Each row below holds a small network's activations on one input, seen along a few directions.
Each table varies a few parts of the input and shows all the possible inputs, shuffled.
Descriptions start from the smaller parts, as in this example, which fits no table here: one of 4 places along a line, together with either a single point or one of 9 places along a line or (one of 2 separate values, together with one of 5 places around a ring).
Shared parts are said once, and a part with two or three values counts as separate values.

A family of inputs:
R1: [ 19  25  14 -25  -7  26  -6  10  17  40 -16 -50 -10 -11   2  19 -36  22]
R2: [-22 -35  -9   1   1 -26  15  34  -4 -24  17  17 -29 -14  55  -5  43 -39]
R3: [  3  28 -34  -9  28 -44  16 -11 -13 -43  -1  -6  -6  38  34 -24  15 -12]
R4: [ -4  19  -3 -44  31 -53 -18   0  28 -77  -4   2  12   3   4 -16   2 -22]
R5: [ -7 -75  22  37  14  73  40  19 -58  82 -52  54 110  31 -96  74 -46  13]
R6: [  3  -4  17 -53   6 -19  33  24  44 -23  -2 -44 -39  22  -2  33  16   9]
R7: [ 41   2  25  59 -40  23 -19 -32   5  11  15  -4  -7 -31 -15  -4 -16  38]
R8: [-23  12 -18  -9  14 -43  25   2   5  16   9  -7 -10  15  43 -10  62 -45]
R9: [  1   9  21  -8 -29  14  18   1  33 -38  24  -7 -42  53 -14  31  47  -3]
R10: [-16  -8 -24  29 -17  17 -26  18 -41  40  10   1  -4 -49  53 -16 -11 -19]
R11: [ 21  20  14  35 -34  38 -29  -1  13  29   6 -32 -16  14 -22  24  -7   3]
R12: [  2  -8   1  36 -36  31 -23 -12 -35   7   2  14 -18 -72 -11 -43 -29   7]
R13: [-37 -90  29  -4  28  49  86  23 -43  15 -30  70  80  72 -92  83  12   9]
R14: [ -4 -35  16   8 -18 -12  18   4   2 -57   9  30 -44 -37  -9 -32  25 -14]
R15: [-10   2   7 -71  47 -32  -7  -2  54 -35  18   9 -25  24   3 -15  14  15]
R16: [  2  45 -17 -17  14 -10 -59 -15 -10 -14 -12 -13  38 -31   2 -27 -50  -1]
R17: [ 13 -13  20  20 -41  -7  26 -28  29 -58  28  14 -33   6  -6   8  34  40]
R18: [ 28  49 -33  26  12 -19 -23 -15 -33  25 -17 -15  24   2  27 -38 -43 -10]
R19: [  5  25  -7 -35  26  -3 -48  -8  33  28  -3  -4   2 -13   1 -23 -43  31]
R20: [-15  33 -40  24   1  -2 -18 -10 -26  77  -4 -29  15 -22  43 -16  10 -22]
Q: Changing only one part turns R8 into R20. The same change can be made to R17. Which row results?
A: R7
Q: What is each input in this table made of?
A: one of 2 separate values, together with either a single point or one of 9 places around a ring
Q: Change only the choice among 2 separate values in R14. List by row number the other rows that result.
A: R12

A family of inputs:
R21: [-30 -44   3 -33  41 -17  20   3 -10 -87 -27  55  61  19 -64  18  -8   4]
R22: [-74 -41 -24 -47  17 -18  37  28   7 -12  -8  48 -13  21  -7   0  63 -48]
R23: [ 37  80 -16 -34  29 -39 -82 -15  14  18  30 -47 -20 -35  80 -67 -61  16]
R24: [-47 -15 -45  14  15   4  -7   6 -51  87 -15  12  16 -49  20 -37   4 -29]
R25: [ -9  49  -3 -88  42 -89 -33 -27  81 -72  35 -47 -21   3  28 -19  34  18]
R26: [ -5  22 -20 -25  21 -58  53  11   3 -52  -1 -12 -25  50  52  -9  58 -51]
R27: [-10 -12   9 -45  24  27  50  21  36  35 -31  35  33 123 -59  70   2   8]
R28: [ 29  47  26  -7 -46  -4 -73 -25  74 -64  46 -56 -82 -55  17 -25   6  32]
R29: [  5  65 -43  34  -6  -2 -46   3 -46  28   2 -11   7   7  67 -41  -3 -74]
R30: [-21 -61  29  50 -58  21  16   5  -9   3  43  21 -21 -55  19  25  48  12]
R31: [ 47   9   5  67 -49  -1  38 -11   0 -16  17 -20 -86  -5  42 -29  40  -5]
R32: [  5 -13 -22  19  27  23 -31  -5 -69  18 -34  50  64 -21 -39 -38 -86   7]
R33: [ 26 -31  53  45 -44  64  31 -10  28  57  -7 -23  13  23 -78  84   6  52]
R34: [ 15  12   5   4   8  56  -3  24 -39 111 -28 -17  72  43 -15  58 -73  12]
R35: [ 32 -67  45  46 -20  33  31  -7 -20 -53 -21  13   2 -67 -63   8 -31  49]
Q: Changing only one part turns R34 into R23. The same change can be made to R33. Which row results?
A: R28
Q: What is each input in this table made of?
A: one of 3 separate values, together with one of 5 places along a line
Q: Start at R25 and move only the place on the line of 5, one step at a time. The first step leads to R26. Which rows follow, in order?
A: R22, R21, R27
Q: Change only the choice among 3 separate values in R35. List by row number the other rows that result.
A: R21, R32

A family of inputs:
R36: [ -3  17 -20   1  28  24 -35  -3 -32  53 -34   3  55  -9 -29 -11 -57  -2]
R37: [-26 -91  35   9  -1  58  79  21 -15  21 -30  72  66  68 -97  94   6  26]
R38: [ -4  39 -23 -28  22 -54   4  -6  15 -18   8 -30 -17  14  49 -22  31 -25]
R39: [ 26  15  14  40 -36  59 -46  -2  -6  49   4 -11  -5 -20 -15   4 -42  16]
R40: [ 15  20   3   3 -18 -41 -13 -20  29 -65  33 -16 -49 -22  35 -32  29   4]
R41: [  5  11 -20  23  15  13  -3   1 -53  76 -22 -14  48  -8   8  -2 -37  -9]
R42: [-12 -11 -16  42 -12  32 -14   2 -47  55 -14   8  23 -40  -1 -11 -13 -18]
R43: [ -4  34 -14 -64  38 -51 -22   4  26 -42   8 -13 -14   9  34 -30 -10  -7]
R44: [ 22  32  16 -20 -25 -18 -29  -4  60 -42  38 -30 -74  -6  34 -17  15  12]
R45: [-21 -65  37 -43   8 -11 101  25  43 -86 -12  37  -3  83 -54  76  65   3]
R46: [-16   7 -14 -18   1 -43   3   0  17 -35  20 -12 -45 -26  47 -33  45 -22]
R47: [ 19  -8   2  56 -21  31 -24 -19 -36  36   2   6  15 -43 -12 -16 -32  21]
Q: What is each input in this table made of?
A: one of 2 separate values, together with either a single point or one of 5 places along a line
Q: Changing only the choice among 2 separate values turns R36 into R43. The same change can be made to R37. Which row results?
A: R45
Q: Change only the choice among 2 separate values in R46. List by row number the other rows that result.
A: R42

A family of inputs:
R48: [  7 -13  10  22 -12  20  22  -6   2  11   5  18   3  28 -12  22  16  11]
R49: [  4   0   0   9   3  10  27   5 -13   5 -11  10  24  40  -2  25   7 -11]
R50: [ -4  42 -11 -60  10 -73   6   5  64 -87  28 -32 -76  17  75 -27  62 -31]
R51: [ 13  70 -42   4  15 -36 -87 -24 -19  21  18 -39 -11 -67  67 -86 -37 -16]
R52: [  5  -4  10  11  -9  21   9  -9  18  17  -8   7  10  26 -33  26   3  19]
R53: [ 14 -15  20  16  -9  18   2  -6   8 -17 -11  10  12  10 -51  19 -14  18]
R54: [-19 -30 -13  13  11   3  27   1 -33  11 -21  38  39   3 -16   3  -4  -4]
R55: [ 33  63 -17  28 -16  -7 -85 -27 -12   9  20 -53 -39 -83  48 -76 -39  -1]
R56: [  7 -38  15  39 -16  27  24  -1 -21  -3 -12  23  13 -14 -32  15   0   8]
R57: [ -2  30   1 -47  -7 -67   0  -2  77 -80  46 -25 -93   5  66 -29  70  -9]
R58: [-15  29 -16 -66  27 -89  -4  -1  56 -97  36  -9 -68   1  64 -49  53 -23]
R59: [  3   8   3  -3  11  11  14   1  -2  12 -19  -6  31  39 -27  29  -2  -4]
R60: [ 12 -24  16  28 -17  18  15  -2  -8 -24  -1  23   4  13 -30  15  -5  12]
R61: [  2 -19  21 -14   1  25  12   8  21  36  -9  -2   9  19 -38  37 -17  29]
R62: [   7   20    9  -45  -11  -66   -2   -2   69 -117   41  -18  -90   -9
   48  -33   54   -9]
R63: [-20 -28   0   9  -2  31  22  26 -38  46 -16   9  29   5  -9  29  -2 -21]
R64: [ -7 -18  -3  21  -1  12  34  10 -33  28 -16   6  29  17  -8  25   7 -16]
R65: [-35 -41  -8   0  10  20  12  16 -43  29 -13  38  42  -8 -17  11 -11  -8]
R66: [ -3  -4  10 -29  15  21  17  17   2  27 -23 -11  32  31 -27  44 -23  12]
R67: [-10 -15  -5   1  17  -6  16  -2 -20  -9  -4  36  34  26 -11   5  -2  -1]
R68: [ -7  -6  -6 -10  25  -2   5  -7  -3  -2 -21  24  39  24 -36   6 -13   5]
R69: [ 21  85 -38  10  -2 -19 -78 -17 -17  34  11 -66 -21 -54  76 -65 -30 -22]
R70: [ -3 -28   3  34 -20  25  31  -1 -11  32  -8  19   8   5 -16  21  13   8]
R71: [-12 -48  16  27 -22  44   9  15 -31  13  -6  24  13 -23 -32  22 -11   5]
R72: [-14 -21   6 -36  32   4   6   9  -5  14 -18  13  41  17 -39  22 -31  20]
R73: [-17 -39  11  22 -17  40  17  13 -22  51   0  17   9  -6 -19  26   7   1]
R74: [ 11 -29  30 -10   0  27   5   9  13  -2 -12   3  16   2 -52  33 -31  32]
R75: [ 28  73 -24  25 -15 -11 -79 -28   2  42  26 -56 -40 -66  66 -71 -20  -4]
Q: Changing only one part turns R56 into R54. The same change can be made to R71. Which row results?
A: R65
Q: What is each input in this table made of?
A: one of 4 places along a line, together with either one of 2 separate values or one of 5 places along a line
Q: List by row number the other rows that have the place on the line of 4 in common with R64.
A: R49, R50, R59, R63, R66, R69
Q: Change only the choice among 2 separate values in R55. List by row number the other rows that result.
A: R62
